Each row below holds a small network's activations on one input, seen along a few directions.
In each table, some parts of the input vary, and every possible input appears once, in random order.
A made-up example of a description, with smaller parts first: one of 8 places around a ring, together with either a single point or one of 9 places around a ring or (one of 2 separate values, together with one of 6 places along a line).
Shared parts are said once, and a part with two or three values counts as separate values.
In the rows, 128 means zero.

Other details of the inputs shift rows strongly along two fixed directions, in all tables alike. That doesn't count.

Table:
x1: [108 122 124 135 141 136 129 115 120 123 144 141 127 140]
x2: [121 156 161 145 150 127 105 148 113 105  96 141 125  71]
x3: [178 105 129 119 124 107 142 127 135 130 119  78 113 132]
x4: [223 126 180 145 142 106 126 149 121 106  70  65 114  74]
x5: [102 133 124 137 116 141 129 118 119 143 150 152 137 145]
x6: [116 120 117 113 117 136 122 123 133 133 132 138 125 164]
x7: [111 143 128 127 113 135 130 123 127 137 140 143 139 125]
x8: [145 159 176 172 140 137 116 142 106 114  99 144 131  85]
x9: [171 118 137 118  94 124 141 126 133 145 122  94 133 138]
x10: [147 141 175 164 157 129 113 138 100  99 101 127 119  75]
x11: [196 106 105  82  98  98 143 142 174 147 104  58 122 159]
x12: [116 127 121 138 133 134 133 123 124 125 134 141 131 142]
x13: [113 125 121 139 133 135 134 123 125 126 137 143 132 142]
x14: [114 121 115 124 139 126 130 122 134 128 143 137 129 132]
x15: [106 121 124 136 141 136 131 115 122 123 147 142 128 140]
x16: [117 125 122 138 133 133 134 124 125 126 135 140 131 142]
x17: [101 120 111 113 115 140 119 117 123 134 143 139 119 156]
x18: [194 110 113 109 116 102 148 139 160 140 109  71 130 137]
x19: [100 139 126 121 112 135 126 123 123 138 147 148 145 126]
x20: [108 124 119 119 123 132 132 123 132 129 132 139 123 158]
x21: [141 159 169 146 143 134 115 159 105 104 107 137 141  70]
x22: [106 118 125 135 138 131 130 115 115 123 149 137 118 132]
x23: [129 149 162 151 153 134 105 149 116 107  93 137 125  66]
x24: [102 132 106 109 122 125 117 127 136 132 138 131 124 136]
x25: [191 106 117 105 122 101 145 131 154 138 112  74 124 136]
x26: [107 143 114 129 121 131 132 125 130 141 144 148 136 134]
x27: [144 154 165 162 155 129 113 148 117 102  92 139 136  75]
x28: [ 97 121 108 116 119 133 131 119 123 133 143 138 116 153]
x29: [112 120 114 125 139 127 130 121 134 128 144 137 130 132]
x30: [181 107 118 106 123 103 141 128 143 135 118  75 115 125]
x31: [114 127 110 126 132 128 132 125 135 128 136 142 135 136]
x32: [109 141 118 125 118 131 127 126 130 144 144 142 145 131]
x33: [180 108 119 109 124 101 141 129 145 135 120  74 115 124]
x34: [ 98 125 129 132 108 140 127 118 115 144 154 152 143 144]
x35: [106 146 118 134 122 132 132 122 126 139 142 150 137 132]
x36: [102 114 109 121 124 138 132 119 126 136 141 135 117 150]
x37: [143 149 172 168 155 136 116 143 106 100  94 142 133  86]
x38: [197  97  99  74  93 101 140 136 176 153 106  62 123 167]
x39: [107 134 133 138 110 143 132 117 118 136 144 150 131 138]
x40: [113 128 121 119 122 135 126 127 132 127 130 135 124 157]
x41: [143 155 176 155 145 138 103 150 103 101  85 126 120  78]
x42: [107 120 123 133 140 137 130 114 120 124 145 144 127 142]
x43: [113 123 114 125 140 127 128 120 132 127 142 138 129 132]
x44: [108 126 111 110 124 124 128 128 145 130 132 139 128 146]
x45: [118 127 112 128 132 125 133 128 138 129 135 137 135 134]
x46: [107 134 124 120 111 128 125 125 127 144 147 140 151 128]
x47: [106 138 127 145 120 139 133 117 118 136 142 155 130 141]
x48: [ 98 123 116 122 116 148 136 125 112 131 163 152 131 153]
x49: [181 108 117 108 122 101 140 128 145 136 118  74 115 125]
x50: [127 155 167 143 147 133  94 149 111 105  93 140 128  69]
x51: [113 119 111 115 127 131 129 127 148 132 131 135 128 143]
x52: [100 122 115 127 140 125 126 117 123 125 152 140 122 122]
x53: [109 121 124 135 140 135 131 116 122 124 145 140 127 141]
x54: [113 118 120 124 127 138 133 123 135 131 129 136 124 153]
Description of these inputs: one of 2 separate values, together with either a single point or one of 6 places along a line or (one of 4 places along a line, together with one of 5 places along a line).
Changing only the choice among 2 separate values turns x40 into x11. The same change can be made to x54. Which row results?
> x51
Which other rows does x1 become when the place on the line of 4 takes its other values? List them by row number.
> x15, x42, x53
Which other rows does x34 become when the place on the line of 6 takes its other values? List them by row number.
> x5, x8, x9, x39, x47
Which other rows does x26 become when the place on the line of 6 takes its other values? List them by row number.
> x7, x19, x32, x35, x46
Which other rows does x17 become when the choice among 2 separate values takes its other values? List them by row number.
> x50

Table:
x55: [183 114 121 109 101 111 144 130 146 148 118  79 128 143]
x56: [ 91 142 119 121 125 137 116 132 128 129 135 156 134 126]
x57: [180 107 123 118 111 114 150 124 138 141 126  82 125 146]
x58: [ 94 146 124 128 119 137 121 129 127 135 138 158 140 129]
x59: [103 119 126 148 147 138 133 111 111 118 149 149 120 139]
x60: [ 89 134 115 118 139 131 114 129 130 121 137 153 126 123]
x61: [173  97 116 114 132 110 143 123 143 129 119  80 109 142]
x62: [ 97 117 119 138 154 134 127 115 119 114 144 149 116 131]
x63: [164 102 107 102 135 104 136 130 154 128 116  84 114 136]
x64: [ 90 135 115 120 141 130 116 129 131 121 138 154 128 123]
x65: [169 121 110  97 105 110 137 140 157 145 112  87 130 139]
x66: [102 120 127 147 146 139 132 111 108 118 149 149 118 140]
x67: [ 93 146 125 126 117 138 119 129 126 135 137 157 138 129]
x68: [199 175 245 205 173 133  99 170  82  74  44 118 131   7]
x69: [ 99 136 127 137 126 139 126 121 118 133 146 155 137 131]
x70: [ 90 121 114 124 154 130 117 122 127 114 139 149 117 126]
x71: [103 148 138 140 102 148 128 125 116 143 143 161 151 140]
x72: [186 126 132 112  77 121 146 134 143 159 116  85 142 154]
What do these inputs look like to the network?
> one of 2 separate values, together with either a single point or one of 8 places around a ring
Changing only the choice among 2 separate values turns x67 into x58. The same change can be made to x66. Which row results?
> x59
